A small network was shown many inputs. Here are its activations along a few directions, one row for each input.
Each table varies a few parts of the input and shows all the possible inputs, shuffled.
Descriptions start from the smaller parts, as in this example, which fits no table here: one of 5 places around a ring, together with either a single point or one of 9 places along a line or (one of 3 separate values, together with one of 6 places along a line).
Shared parts are said once, and a part with two or three values counts as separate values.
In the rows, zero is written as 128.

Other details of the inputs vary at random and push rows far along three fixed directions, the same in every table; ignore that.
These rows show it; all are for the same input, with only those details redrawn:
[130 141  99 152 134 136 137 130 119 147 116 132 152 135]
[ 49 105 102 165 152  98 102 140 150  87 110 133 130 219]
[ 70 124 165 119 157  93 109 123 176  87 128 137 100 131]
[125 147 123 139 159 149 139 133 139 142 109 149 127 112]
[122 149 132 133 166 151 138 133 145 139 108 153 119 104]
[127 138  94 155 126 129 135 129 116 145 120 126 157 145]
[114 132  84 165 141 136 132 137 119 139 108 134 154 168]
[133 140 126 131 104 100 132 111 126 137 145 111 151 110]

A family of inputs:
R1: [156 142 154 108 149 168 141 133 138 141 124 149 102  71]
R2: [129 114 106 137 109 126 124 132 112 125 129 120 140 156]
R3: [126 124 140 123 140 145 125 133 136 121 124 141 108 112]
R4: [131 118 156  96  94  93 119 114 128 113 157  97 126 118]
R5: [138 144 123 132 112 109 137 113 124 140 135 119 150 102]
R6: [146 135 119 134 165 189 138 147 125 146 106 159 112 109]
R7: [141 134 101 156 134 133 133 127 115 152 124 127 143 156]
R8: [128 128 151 106 149 147 129 136 142 119 117 142 101 115]
R9: [130 140  97 152 133 134 139 130 118 147 116 132 152 133]
R10: [155 139 127 137 109 111 136 108 114 152 144 116 146 117]
R11: [155 130 133 116 112 137 135 127 117 141 140 122 131 105]
R12: [127 126 118 147 126 110 125 119 126 134 133 120 136 157]
R13: [143 123 112 128 121 145 132 137 112 138 126 122 137 147]
R14: [150 127 139 111 104 122 130 122 121 132 146 116 129 102]
R15: [133 142  93 155 138 146 142 132 116 153 112 136 154 136]
R16: [142 133 163  99 133 138 130 129 140 127 134 133 104  90]
R17: [157 143 160  92 143 161 142 131 135 144 127 136 105  76]
R18: [143 125 143 107 104 114 128 119 120 124 142 112 129 114]
R19: [133 119 144 117  95 103 118 113 123 115 152 112 130 108]
R20: [138 143 116 138 106 108 139 114 115 143 134 117 157 107]
R21: [119 122 145 116 137 132 123 134 137 113 124 140 108 120]
R22: [140 119  96 147 124 151 130 139 106 141 123 128 141 144]
R23: [ 87 110 164 111 152 119 109 133 165  84 124 143  84 132]
R24: [116 110 126 126 108 110 117 128 123 110 134 116 129 158]
R25: [143 136 100 157 136 140 133 128 114 157 123 129 143 157]
R26: [131 118 157 103  89  89 119 112 127 110 155 104 126 112]
R27: [135 132 135 123 161 170 134 144 137 131 109 155 101 106]
R28: [ 78 110 145 129 173 141 110 148 158  85 104 160  85 157]
R29: [122 116 124 121 112 118 122 129 116 117 131 115 133 153]
R30: [130 117 114 128 121 133 125 135 116 125 126 120 134 157]
R31: [136 119 153 103  94  97 121 116 128 116 155 104 126 113]
R32: [109 107 140 111  97  90 111 119 127 101 147 100 128 156]
The inputs of R21 and R11 match in every part but one. If R20 is changed in the same way as R21 into R11, which row does it become?
Answer: R15
What is each input in this table made of?
Answer: one of 4 places along a line, together with either one of 2 separate values or one of 6 places along a line
Change only the place on the line of 6 in R30. List by row number the other rows that result.
Answer: R4, R14, R22, R27, R31
Start at R3 and move only the place on the line of 6, one step at a time. The first step leads to R23. Which rows follow, in order?
Answer: R2, R24, R8, R32

A family of inputs:
R33: [160 119  68 138  81 147 144 134  66 148 117 102 180 161]
R34: [121 105 137 130 134 122 111 128 131 111 136 126 105 166]
R35: [144 141  65 164  99 114 140 123  89 170 131  98 198 178]
R36: [117 134 105 171 168 145 129 134 134 144 105 155 124 165]
R37: [147 114 147 113  91  96 115 112 119 121 159  98 126 136]
R38: [133 126 146 111 161 157 128 142 140 129 117 146  93 130]
R39: [ 68 120 131 144 174 123 118 143 155  89  90 164 104 153]
R40: [163 151 186  70 154 161 145 132 146 149 131 139  94  57]
R41: [196 153 114 119 135 196 162 142  96 187 115 135 138  97]
R42: [ 83  99 139 122 162 143 111 155 143  79  94 159  86 164]
R43: [125 145 131 120 128 128 140 125 143 130 124 131 137  87]
R44: [167 168 171 115 166 153 150 111 149 164 130 156 100  38]
R45: [126 108 135 101  78 101 119 124 125 101 152  95 137 127]
R46: [124 124  73 181 114 107 124 123 103 143 126 112 171 199]
R47: [117 137 140 125 103  75 124 106 136 129 154  98 148 134]
R48: [142 149 130 131 129 115 139 114 131 154 137 124 138 109]
R49: [143 108 179  98  71  64 107  94 132 111 185  89 114 113]
R50: [ 99 101 169  97 106  99  98 123 155  79 164 111  99 103]
R51: [ 76 119  88 173 175 157 121 155 138 106  85 171 125 173]
R52: [172 168  96 133 137 177 170 130  98 179  97 144 162  73]
R53: [104 123 131 134  95  82 111 109 141 106 164 104 146 105]
R54: [ 90 102 133 126 158 155 112 156 145  85 105 162  91 150]
What is each input in this table made of?
Answer: one of 2 separate values, together with either one of 5 places around a ring or one of 6 places along a line
The inputs of R33 and R52 match in every part but the choice among 2 separate values. If R45 is changed in the same way as R33 into R52, which row does it become?
Answer: R43
Change only the place on the line of 6 in R49. List by row number the other rows that result.
Answer: R34, R37, R38, R40, R41
Change only the choice among 2 separate values in R35. List by row number the other rows that result.
Answer: R40
